These are the activations of a small neural network, seen along a few directions. Each row is one input.
In each table, some parts of the input vary, and every possible input appears once, in random order.
A made-up example of a description, with smaller parts first: one of 4 places along a line, together with either a single point or one of 11 places along a line or (one of 3 separate values, together with one of 8 places around a ring).
Shared parts are said once, and a part with two or three values counts as separate values.
In the rows, 128 means zero.

Table:
R1: [128 111 147 135  93  71 183 118  83 139  99]
R2: [173 180  86 143 146 220  72 132 136 157 117]
R3: [117 129 158 149 118  76 170 117  96  92 103]
R4: [109 144 103 114 148 172  88 136 186 127 178]
R5: [114 121  88 105 134 188 107 172 153 111 155]
R6: [131 126 188 146 126  70 151  86 124 109 104]
R7: [109 128 104 101 140 181  85 171 151 127 159]
R8: [121  86  62 123 124 169 109 173 138 172 160]
R9: [142  87 134 156 110  53 176 112  93 157  98]
R10: [149 114 157 119 109  67 173 115  87 110  94]
R11: [111 124 116 115 138 186  85 148 168 126 171]
R12: [181 185 151 181 120 105 134  67  84 132  61]
R13: [119 129 163 130 104  65 151  94 104  99 100]
R14: [114 148 167 150 122  60 150  71 135 103 123]
R15: [124 116  90  95 131 186 104 188 126 130 164]
R16: [117 111  88 105 130 186 116 195 131 166 156]
R17: [126 135 183 137 141  68 157  71 129 112 103]
R18: [121 130 119 102 167 181  95 137 181 136 159]
What do these inputs look like to the network?
> one of 2 separate values, together with either a single point or one of 8 places along a line
Changing only the choice among 2 separate values turns R14 into R4. The same change can be made to R12. Which row results?
> R2
Start at R9 and move only the place on the line of 8, one step at a time. The first step leads to R1. Which rows follow, in order?
> R10, R3, R13, R6, R17, R14

Table:
R19: [124 125 160 150 114  57 155  74 128 109  94]
R20: [117  34 104 114  80  60 206 191  61 161 116]
R21: [126 145 107 131 138 140 110 123 115 143 122]
R22: [136 124 153 160 136  98 145  85 113 134 117]
R23: [126 152 108 135 138 145 112 138 107 123 119]
R24: [113 117  81 101 139 202  93 169 159 111 167]
R25: [151 143  98 105 135 208 107 171 136 140 125]
R26: [165 138  98 127 121 161  94 143 127 135 128]
R27: [113 109  81  97 139 198  91 154 167 132 170]
R28: [ 96 108 123  84 172 174  94 190 200 123 188]
R29: [125 138 202 127 108  35 181  76  92  76  96]
R30: [124 132 160 155 114  62 157  89 120  89  91]
R31: [132 157 121 151 128 124 141 125 123 131 129]
R32: [126 131 201 122 108  30 178  62 100  95  99]
R33: [166 130  98 123 121 156  91 128 135 155 131]
R34: [117 140 149 154 114 119 124 106 114 141 117]
R35: [ 97 100 122  80 172 169  92 176 208 143 191]
R36: [152 136  98 101 135 203 105 156 144 160 128]
R37: [132 150 121 146 128 120 139 111 131 151 132]
R38: [116 148 149 158 114 124 126 121 106 121 114]
R39: [135 131 154 164 136 102 148 100 105 114 114]
What do these inputs look like to the network?
> either a single point or (one of 2 separate values, together with one of 10 places along a line)
Change only the choice among 2 separate values in R36. List by row number the other rows that result.
> R25

Table:
R40: [119 109 114  94 132 153 124 168 140 121 145]
R41: [123 112 151 115 114  88 159 126 110 107 115]
R42: [133 112 135 124 104  95 159 129  93 119 106]
R43: [143 154 158 173 109  70 156  69  86 123  86]
R44: [123 149 184 157 124  56 155  64 116  99 103]
R45: [109 103 118 107 141 141 122 158 155 132 157]
R46: [142 145  79 123 148 214  76 157 157 157 151]
R47: [132 147 101  95 152 211  77 160 171 122 156]
R48: [134 155 181 146 114  69 157  73 101  87  91]
R49: [130 108  92 122 127 156 122 164 127 157 141]
R50: [133 111 129 143 108  90 158 123  95 143 111]
R51: [130 110  99 104 123 160 124 171 123 133 136]
R52: [127 140  92 124 158 204  75 150 175 156 165]
R53: [119 105 141 143 119  80 156 117 114 141 124]
R54: [143 155 164 155 104  76 157  76  84  99  81]
R55: [142 147  86 105 143 217  77 163 154 134 147]
R56: [121 141 105 108 162 199  75 150 185 134 168]
R57: [113 106 154 127 123  76 157 117 124 118 126]
R58: [115 102 105 123 137 145 121 159 145 155 154]
R59: [128 149 171 173 120  60 154  64 105 122  99]
Changing only one part turns R54 into R44. The same change can be made to R42. Which row results?
> R57
What do these inputs look like to the network?
> one of 4 places along a line, together with one of 5 places around a ring
Start at R56 and move only the place on the ring of 5, one step at a time. The first step leads to R52. Which rows follow, in order?
> R46, R55, R47

Table:
R60: [ 93  86  95 103 148 161 117 193 163 150 178]
R61: [121 105 120 137 104  99 167 150  82 125 111]
R62: [137  93 120 139 106  86 162 132  97 159 115]
R63: [135 101  99  95 114 156 132 180 113 136 130]
R64: [130 148 109 121 167 193  71 130 194 145 166]
R65: [152 170 116 123 133 187  90 125 133 119 119]
R66: [137 169 133 177 127 121 124  90 107 130 106]
R67: [130 156 113  97 157 205  72 144 180 107 155]
R68: [119 100  89 117 118 157 134 186 109 139 137]
R69: [138 154 118  99 160 195  73 129 191 129 158]
R70: [120 100 116 150 107  91 166 144  88 147 116]
R71: [113  84 165 136 111  34 181 104 110 131 119]
R72: [137 107 129 114 100  97 165 144  86 122 103]
R73: [160 160 108 125 132 180  88 114 141 140 124]
R74: [135  87  89 119 121 145 129 168 125 173 141]
R75: [163 165 139 144 118 121 121  80 113 126  97]
R76: [133 166 108 157 142 177  93 121 135 145 131]
R77: [111 157 111 131 168 193  76 138 184 133 167]
R78: [116  93  85 130 120 147 132 177 115 160 143]
R79: [114 159 110 119 164 205  76 148 177 111 161]
R80: [123  92 173 115 106  39 183 104 108 116 110]
R81: [134 168 105 144 137 186  93 129 128 122 127]
R82: [120  83 102  71 141 164 114 184 170 145 170]
R83: [152 157 105 146 141 176  88 113 145 157 131]
R84: [ 94  91  99  89 145 170 118 199 156 127 173]
R85: [154 175 147 142 119 127 124  90 105 106  93]
R86: [132 156 183 164 132  65 140  52 130 114 108]
R87: [146  91  92  99 114 151 130 170 122 157 134]
R88: [114  99 174 112 106  48 184 117  99  95 106]
R89: [ 98  92 161 148 113  41 184 117 101 119 118]
R90: [143 160 186 143 125  72 140  55 129  98  99]
R91: [110  76  93  91 146 159 112 183 172 162 179]
R92: [112  87  97  68 138 173 113 198 159 123 167]
R93: [148  97 122 118 100  93 163 135  95 143 107]
R94: [136 177 143 164 124 125 127  92  99 109 100]
R95: [114 164 185 175 132  67 145  60 120 103 108]
R96: [152 161 136 165 125 114 121  77 115 142 105]
R97: [ 96 100 171 134 110  46 187 119  94  98 113]
R98: [114 166 183 162 128  76 145  68 114  81 103]
R99: [133 169 193 140 125  77 142  63 119  78  95]
What do these inputs look like to the network?
> one of 2 separate values, together with one of 4 places along a line, together with one of 5 places around a ring
Changing only the place on the line of 4 turns R88 into R92. The same change can be made to R71. Which row results?
> R91
Changing only the place on the line of 4 turns R70 into R89. The same change can be made to R93. Which row results?
> R80
Change only the place on the line of 4 in R66. List by row number the other rows that result.
> R76, R77, R95
Change only the choice among 2 separate values in R75. List by row number the other rows that result.
> R93
